Here are a small network's activations along a few directions, averaged over the inputs that share one value of a field.
Related values have similar rows: they may be neighbours, one step apart, or belong to one group.
(in the rows, 500 means zero)
Strong random noise was added to every row along 2 fixed directions; ignore it. To show where, here is one row again and again, with new noise each time:
[466 691 498 663 442 331 596 552 757 524 354 622 337 426 475 553]
[456 648 480 634 547 378 562 565 800 481 307 621 417 323 585 574]
[476 552 501 616 490 414 541 528 677 513 397 555 472 322 562 592]
[441 629 460 611 659 414 534 585 868 433 241 635 482 225 695 590]


Field Fadu:
e12: [479 286 597 431 876 664 447 384 497 470 641 505 894 476 634 457]
e5: [506 668 410 600 509 645 557 482 545 312 480 384 202 713 238 420]
e15: [580 416 574 444 244 691 642 324 297 606 763 454 580 867 253 449]
e13: [508 659 337 416 461 543 484 543 501 435 475 675 339 741 271 556]
e3: [520 749 314 484 726 510 345 697 832 189 126 498 222 296 650 354]
e9: [670 640 344 607 485 337 518 559 454 478 670 503 402 454 315 548]
e1: [408 530 607 437 423 194 424 413 251 698 661 522 594 527 574 457]
e11: [349 513 545 519 592 301 578 614 668 603 412 664 612 645 556 392]
e8: [504 604 347 353 794 354 469 511 520 499 527 476 561 701 448 476]
e2: [532 409 499 419 424 434 573 521 524 587 424 535 508 329 579 549]
e6: [451 418 757 418 278 686 555 412 293 699 638 554 669 489 412 442]
e14: [444 272 422 507 511 830 539 469 453 444 461 429 424 655 562 396]
e4: [353 539 657 691 232 665 486 488 415 420 537 340 465 649 470 421]
e10: [594 433 574 487 274 520 516 512 344 520 321 426 370 428 612 534]
e7: [660 551 489 349 630 253 345 543 466 495 616 514 413 491 490 581]
A value of Fadu combines one of 5 hidden first parts with one of 3 second parts; all combinations occur once.
Question: e12 and e15 share the first part; e12 and e8 share the second. Which value has the first part of e8 and the second part of e15?
Answer: e13
Question: e9 and e3 share the first part; e9 and e6 share the second. Which value has the first part of e6 and the second part of e3?
Answer: e4

Field Mub:
w7: [463 666 560 647  90 235 637 499 490 623 613 550 169 724 218 430]
w9: [512 491 553 461 542 381 505 497 520 573 539 563 579 508 525 509]
w13: [446 594 491 522 583 468 511 570 757 441 236 579 417 295 634 488]
w4: [486 528 522 573 424 507 466 538 534 490 400 464 372 442 516 486]
w8: [530 526 454 512 507 574 502 497 458 473 532 485 461 677 408 483]
w6: [562 448 569 485 283 410 549 429 355 644 636 461 534 454 374 516]
w1: [524 440 516 403 644 482 472 492 459 473 556 539 656 487 584 593]
w12: [490 474 475 440 678 474 426 448 453 452 592 469 608 514 508 507]
w2: [487 552 451 469 581 648 577 503 561 444 425 566 437 545 509 414]
w10: [487 493 497 512 570 412 485 501 517 567 541 553 581 365 525 592]
w11: [469 634 418 470 809 538 457 577 751 328 334 591 562 508 637 503]
w3: [554 441 494 520 253 598 529 481 291 532 580 373 392 706 355 462]
w5: [502 382 526 569 326 639 478 465 339 541 564 354 502 520 463 454]
Mub is arranged as a ring.
Question: A walk along Mub starts at w12 and steps to its neighbour w11. Put w9, w2, w10, w5 in the order it reaches them.
Answer: w2, w5, w10, w9
Question: List every value one step from w7, in the order listed.
Answer: w13, w6

Field Busus:
c7: [514 589 564 525 208 193 574 463 418 668 615 591 260 669 340 434]
c11: [495 867 453 608 510 452 568 603 733 438 253 632 124 760 371 362]
c1: [443 733 550 618 290 376 522 525 588 462 345 448 235 511 418 384]
c13: [440 576 492 580 412 346 512 547 594 606 439 572 410 402 523 510]
c10: [540 234 484 307 773 764 406 455 433 402 518 416 812 415 598 614]
c6: [544 255 420 396 445 801 463 399 178 448 730 347 736 537 510 559]
c8: [503 508 516 433 709 506 511 520 582 455 505 581 587 587 531 512]
c4: [418 677 461 518 563 249 483 523 709 509 458 737 395 470 495 601]
c3: [442 595 496 589 541 483 582 592 766 493 246 535 529 300 641 461]
c9: [589 317 459 391 931 556 456 560 653 458 412 545 768 312 717 601]
c2: [558 410 388 495 517 789 444 462 393 396 521 396 520 353 539 497]
c12: [383 691 592 518 509 247 535 479 532 557 557 562 526 662 439 440]
c5: [548 533 548 635 243 528 574 528 436 508 536 438 269 630 373 424]
Busus is arranged as a ring.
Question: List every value one step from c2, in the order listed.
Answer: c11, c5
Question: List every value one step from c9, in the order listed.
Answer: c8, c12
Question: List every value one step from c13, in the order listed.
Answer: c7, c3
